Each row below holds a small network's activations on one record, seen along a few directions.
Each row is followed by the record's values for the fields Liso, Nukof, Peg, Puzu, Mura.
Not every record has every field; a missing one is left out.
The largest differences between rows may come from other fields.
In the rows, zero is written as 500.
Strong random noise was added to every row along 17 fixed directions; ignore it. To show where, here is one row again and again, with new noise each time:
[573 381 338 423 410 353 404 676 426 392 331 512 361 680 478 556 433 346 644 473 520 537 628 625 391 677 546 477 588 557 506 658 458 578 479]
[475 652 324 507 363 478 534 379 518 500 474 523 551 518 643 596 643 534 426 461 369 511 478 413 463 625 500 366 429 680 241 419 368 400 602]
[519 537 428 457 469 585 636 335 526 618 594 282 384 591 432 395 623 381 322 600 551 387 564 376 454 553 430 446 395 678 464 581 476 654 443]
[457 509 319 464 474 349 616 534 473 479 568 536 464 741 503 580 570 453 353 513 588 418 699 622 476 768 594 581 427 423 490 516 459 514 489]
[478 539 507 623 448 462 386 491 480 513 586 686 622 763 404 409 380 394 427 354 322 582 541 533 509 457 523 578 504 492 712 484 507 534 539]
[491 626 340 560 355 490 471 457 462 553 541 548 558 585 448 456 525 615 451 398 518 399 539 389 499 613 557 407 461 477 650 469 443 456 591]
[607 563 302 637 555 343 553 507 477 278 527 544 445 366 459 557 378 592 374 450 454 391 525 569 543 578 448 383 419 507 513 491 606 482 402]
[418 599 495 625 535 585 544 359 512 466 751 530 628 426 495 512 453 646 465 516 617 419 445 327 582 552 358 570 398 378 605 365 373 473 555]
[480 604 750 428 430 560 506 420 620 636 476 468 479 609 395 391 453 375 725 361 558 772 318 450 642 465 244 630 600 598 448 469 542 547 397]
[470 672 406 632 250 530 443 609 358 380 509 654 539 488 397 444 462 551 645 390 488 414 345 586 629 691 413 370 436 450 301 283 517 564 556]
[654 518 626 425 713 444 579 306 603 709 732 376 542 379 482 530 466 555 334 632 621 497 549 423 520 446 575 499 340 354 545 547 350 447 375]
[503 378 535 422 407 377 596 446 735 719 222 549 549 486 650 304 689 421 444 308 323 645 379 681 448 427 720 503 775 492 493 470 680 454 606]
[515 427 644 362 638 505 544 213 616 461 400 538 557 313 617 560 450 452 542 553 482 672 527 429 537 323 434 493 477 534 673 632 351 499 509]
[620 534 378 521 449 395 552 507 520 531 554 598 514 514 492 472 457 538 384 444 493 526 427 597 625 558 512 402 393 469 442 479 470 486 445]
[542 430 510 415 623 439 530 454 543 427 566 341 470 441 526 502 408 358 492 637 552 582 692 439 448 591 374 548 553 501 401 621 495 732 278]
[328 484 554 477 649 516 523 286 552 474 443 599 656 323 596 582 586 620 405 444 432 452 582 486 459 393 627 564 483 435 789 484 507 313 693]
[594 553 585 503 495 224 487 400 663 595 545 361 410 385 486 504 563 486 407 361 445 436 607 481 344 539 560 507 571 429 392 426 767 355 469]
[604 270 544 504 587 549 563 500 591 491 574 408 303 537 464 427 404 340 556 517 663 550 220 527 529 410 216 644 467 634 551 583 439 522 464]
[623 491 439 668 495 351 449 483 520 378 710 427 414 396 444 472 388 460 391 476 463 351 520 449 414 547 366 467 438 466 402 422 632 536 442]

[774 526 322 576 318 198 375 658 459 362 571 576 337 469 441 729 329 566 650 527 524 588 599 600 720 594 483 242 368 369 271 536 475 510 423]  (Liso f1; Nukof n2; Puzu e1; Mura z2)
[566 567 586 497 328 437 447 515 449 451 541 607 356 395 394 616 497 523 631 429 572 443 387 629 667 444 437 401 272 442 410 412 574 367 591]  (Liso f2; Nukof n1; Peg h1; Mura z1)
[537 424 416 388 525 418 329 539 455 480 561 530 464 627 467 616 385 449 419 440 494 585 685 420 475 457 424 531 396 629 645 714 517 441 442]  (Liso f1; Nukof n2; Puzu e1; Mura z2)
[385 627 470 405 407 650 530 582 395 653 443 404 528 451 368 238 625 636 512 316 696 301 386 437 447 692 440 496 542 502 520 404 701 481 449]  (Liso f2; Nukof n1; Peg h1; Mura z2)
[377 652 484 576 411 469 656 540 537 529 474 856 742 729 537 486 490 624 513 360 488 693 372 730 813 622 577 609 548 289 527 314 434 486 518]  (Liso f1; Nukof n2; Puzu e1; Mura z2)
[302 554 500 343 359 548 449 570 460 673 470 504 606 794 482 447 605 432 549 442 560 572 693 470 463 701 596 642 616 449 520 533 491 596 510]  (Liso f1; Nukof n2; Puzu e3; Mura z2)
[430 233 377 487 490 439 375 463 534 323 522 579 531 403 765 577 502 468 448 465 446 493 499 382 347 446 342 557 485 591 504 526 431 370 714]  (Liso f1; Nukof n3; Puzu e3; Mura z1)
[513 443 246 515 462 446 422 776 395 440 567 476 339 723 470 649 511 464 440 458 515 480 496 617 520 633 417 543 374 704 287 549 558 383 495]  (Liso f1; Nukof n1; Puzu e2; Mura z2)
[524 440 575 505 497 505 284 517 482 629 535 423 489 403 467 535 570 379 489 523 262 511 504 559 433 373 595 400 418 613 252 484 586 452 601]  (Liso f2; Nukof n1; Peg h2; Mura z2)
[470 618 554 423 501 570 732 366 538 595 427 627 600 605 618 612 603 576 549 570 603 520 444 553 538 577 686 554 478 378 581 448 148 404 577]  (Liso f2; Nukof n3; Peg h2; Mura z2)
[554 554 429 294 510 331 655 484 469 517 394 555 539 410 576 486 540 622 485 387 684 530 576 558 532 697 507 444 430 404 481 516 493 389 374]  (Liso f2; Nukof n1; Peg h1; Mura z2)
[568 418 501 414 423 490 485 337 474 423 382 544 275 588 435 527 498 361 522 444 534 458 451 506 490 364 343 446 309 735 702 671 452 419 611]  (Liso f2; Nukof n1; Peg h1; Mura z2)
[582 464 332 560 280 603 406 654 452 677 565 560 467 617 437 490 501 623 595 524 582 505 340 497 695 477 590 331 426 460 574 519 304 496 658]  (Liso f2; Nukof n1; Peg h2; Mura z2)
[445 566 507 554 462 493 845 462 582 523 336 499 571 541 662 390 702 466 540 551 470 468 421 670 403 672 707 542 725 364 320 295 439 612 523]  (Liso f2; Nukof n1; Peg h1; Mura z2)
[480 494 499 442 584 368 703 442 593 490 473 504 498 595 573 505 578 432 301 523 418 626 720 609 570 446 568 532 508 491 557 579 626 557 401]  (Liso f2; Nukof n3; Peg h1; Mura z1)
[556 366 664 486 502 606 230 665 455 631 628 577 598 476 421 466 352 403 573 671 382 739 514 577 736 254 546 438 436 427 406 574 461 727 453]  (Liso f1; Nukof n3; Puzu e2; Mura z1)
[534 637 625 552 355 440 272 378 495 528 537 499 391 623 395 723 508 427 591 519 344 505 712 362 454 321 600 407 390 593 600 558 464 416 679]  (Liso f1; Nukof n3; Puzu e2; Mura z1)
[553 385 517 434 629 547 625 602 419 446 421 435 467 378 549 481 495 452 605 662 623 449 440 662 434 581 569 484 515 426 374 499 388 602 408]  (Liso f2; Nukof n1; Peg h1; Mura z2)
[583 547 674 409 325 372 457 512 588 621 398 375 281 431 420 565 586 433 684 436 554 469 508 546 448 485 563 457 580 458 361 467 670 423 519]  (Liso f2; Nukof n3; Peg h2; Mura z2)
[560 546 471 576 526 445 686 382 582 428 415 581 621 542 605 332 460 417 365 470 400 437 447 509 315 565 562 538 654 436 555 433 411 612 416]  (Liso f2; Nukof n3; Peg h2; Mura z1)
[388 556 709 444 552 593 404 343 353 332 623 495 540 364 423 512 444 334 467 677 442 390 704 434 467 457 358 479 298 480 352 456 523 712 460]  (Liso f1; Nukof n3; Puzu e4; Mura z2)
[502 645 515 489 586 395 384 614 434 452 337 493 510 476 466 637 478 562 613 405 368 551 542 579 416 584 607 454 589 559 331 469 583 330 443]  (Liso f1; Nukof n2; Puzu e4; Mura z2)
[548 551 602 474 472 438 435 317 533 463 603 382 431 433 460 538 419 488 583 498 599 525 625 230 486 484 271 489 454 511 557 553 497 508 449]  (Liso f1; Nukof n2; Puzu e3; Mura z2)
[696 408 325 563 585 457 624 433 636 505 461 363 416 568 594 375 433 439 325 528 459 518 390 358 367 457 418 456 613 722 565 645 418 557 374]  (Liso f1; Nukof n3; Puzu e3; Mura z1)
[305 347 578 312 551 580 389 620 308 442 420 551 452 415 444 526 604 489 562 434 627 329 533 630 410 504 485 581 353 504 604 519 623 329 670]  (Liso f2; Nukof n3; Peg h1; Mura z1)
[564 626 402 596 485 353 659 393 476 316 486 586 448 501 515 523 520 556 324 503 457 364 549 559 492 577 513 373 361 458 480 413 524 453 491]  (Liso f2; Nukof n1; Peg h1)
[432 485 561 255 445 547 444 612 381 554 462 608 581 545 514 415 507 422 544 385 551 662 457 581 574 552 355 539 391 587 331 510 522 494 403]  (Liso f2; Nukof n2; Peg h1; Mura z1)
[443 562 463 609 588 573 708 463 523 401 392 492 393 647 446 583 551 479 520 546 477 503 403 614 580 462 513 564 529 647 602 514 476 498 514]  (Liso f1; Nukof n2; Puzu e1; Mura z1)
[535 441 396 520 504 454 488 679 470 409 690 507 470 700 540 672 377 443 603 635 642 657 495 528 615 685 339 613 460 478 251 520 290 598 373]  (Liso f1; Nukof n2; Puzu e1; Mura z1)
[362 596 481 349 537 473 424 529 497 509 439 441 576 455 597 752 586 599 571 543 431 702 790 429 546 536 558 482 540 559 387 601 530 423 475]  (Liso f2; Nukof n2; Peg h1; Mura z2)
[514 471 602 383 365 521 690 343 621 646 382 490 436 502 532 488 657 486 611 624 624 581 530 535 686 434 637 420 536 365 584 550 400 621 595]  (Liso f1; Nukof n2; Puzu e1; Mura z1)
[262 460 593 569 521 723 443 368 400 480 508 536 592 485 397 351 572 365 434 427 337 354 509 528 410 401 474 602 456 610 673 450 642 587 657]  (Liso f2; Nukof n1; Peg h2; Mura z2)
[349 417 492 453 438 482 387 441 467 457 540 644 585 612 592 543 524 463 503 393 454 583 642 424 464 445 409 606 451 536 665 538 476 415 680]  (Liso f2; Nukof n1; Peg h1; Mura z2)
[466 591 517 507 493 556 627 468 430 365 206 621 564 415 504 506 492 593 698 527 512 457 473 625 542 544 673 405 614 397 683 482 389 565 546]  (Liso f1; Nukof n3; Puzu e3; Mura z2)
[581 409 632 536 654 643 243 591 392 704 786 230 417 459 243 443 408 410 495 603 545 381 501 398 390 384 464 541 357 569 481 570 539 521 427]  (Liso f2; Nukof n1; Peg h2; Mura z2)
[271 540 550 289 503 523 443 492 452 491 374 706 719 553 641 522 560 573 572 288 555 648 585 419 466 599 431 671 523 492 616 491 456 348 568]  (Liso f1; Nukof n1; Puzu e2; Mura z1)

Which values does each new row have?
[514 358 628 326 384 388 469 282 631 600 469 684 470 498 673 602 596 455 487 438 541 613 488 477 544 290 518 499 340 454 637 551 369 247 769]  (Liso f2; Nukof n1; Peg h1; Mura z1)
[536 530 840 244 423 466 378 495 479 643 464 630 544 487 522 401 492 319 607 270 503 609 252 562 378 497 343 600 396 545 184 351 488 290 448]  (Liso f2; Nukof n3; Peg h2; Mura z1)
[648 588 459 574 560 413 553 491 470 464 377 573 564 380 520 462 444 596 546 402 458 424 337 583 401 586 622 399 532 446 496 416 402 375 465]  (Liso f2; Nukof n1; Peg h2; Mura z1)
[686 442 480 532 501 404 583 434 513 554 762 483 397 626 435 471 465 299 195 689 398 501 636 618 622 377 517 402 233 506 391 571 512 714 379]  (Liso f2; Nukof n1; Peg h1; Mura z2)
[367 549 628 522 599 716 528 589 556 689 556 470 540 454 397 495 599 595 448 510 452 633 280 640 801 296 492 569 474 620 390 431 685 450 483]  (Liso f1; Nukof n3; Puzu e1; Mura z1)
[470 428 504 488 480 531 408 514 399 495 642 561 536 421 448 481 436 571 514 470 669 334 497 470 476 567 472 540 378 321 651 463 440 463 582]  (Liso f2; Nukof n1; Peg h2; Mura z2)
[567 370 469 603 558 354 457 566 478 350 486 548 440 558 545 609 447 336 514 582 333 480 565 687 354 504 614 524 530 459 427 513 469 535 554]  (Liso f2; Nukof n1; Peg h1; Mura z2)
[482 400 207 491 466 348 455 468 511 496 560 627 495 634 613 533 559 585 156 316 470 381 612 414 376 506 539 508 368 604 772 598 552 220 647]  (Liso f2; Nukof n1; Peg h1; Mura z1)
[454 346 312 596 484 613 542 602 488 406 507 539 540 501 529 432 451 579 521 573 573 498 442 507 650 489 465 475 570 435 697 565 441 673 547]  (Liso f1; Nukof n2; Puzu e1; Mura z1)
[367 580 610 499 496 415 481 421 533 445 432 537 560 486 498 580 538 500 605 433 448 522 659 536 484 560 557 575 596 375 509 424 620 479 540]  (Liso f1; Nukof n2; Puzu e1; Mura z2)
[312 523 618 362 506 687 614 438 449 638 462 489 591 603 492 452 678 491 595 547 695 389 508 518 444 639 626 640 505 368 587 442 344 510 614]  (Liso f1; Nukof n1; Puzu e1; Mura z1)
[305 578 680 569 315 594 396 464 375 264 426 631 445 336 355 567 484 440 782 485 477 374 519 607 609 463 405 482 458 405 505 352 657 616 688]  (Liso f2; Nukof n1; Peg h2; Mura z2)
[419 365 616 527 517 699 331 646 536 621 661 542 597 435 507 458 435 578 647 433 583 607 221 428 598 328 350 684 540 465 533 421 493 400 611]  (Liso f1; Nukof n1; Puzu e1; Mura z2)
[323 507 560 447 726 582 463 347 470 369 606 339 483 282 450 634 519 560 370 592 501 451 752 320 525 363 333 540 374 646 611 612 690 487 452]  (Liso f1; Nukof n2; Puzu e1; Mura z1)
[459 439 519 474 421 518 297 619 385 579 606 407 508 524 511 401 583 358 435 431 365 422 583 463 275 493 484 489 445 617 254 432 649 481 544]  (Liso f2; Nukof n1; Peg h1; Mura z2)
[423 605 260 560 497 580 521 631 412 378 438 445 543 484 460 407 472 632 500 381 520 478 467 419 534 665 336 456 597 657 467 499 635 571 350]  (Liso f1; Nukof n2; Puzu e1; Mura z1)
[475 472 306 690 423 514 565 486 582 416 713 409 430 362 518 464 515 615 315 498 522 375 470 355 628 468 290 480 468 549 482 435 725 547 522]  (Liso f1; Nukof n1; Puzu e3; Mura z2)
[391 438 596 354 579 569 522 451 446 529 551 355 422 475 424 547 582 430 495 629 651 417 685 494 512 537 464 573 403 479 512 586 566 576 478]  (Liso f1; Nukof n2; Puzu e3; Mura z2)
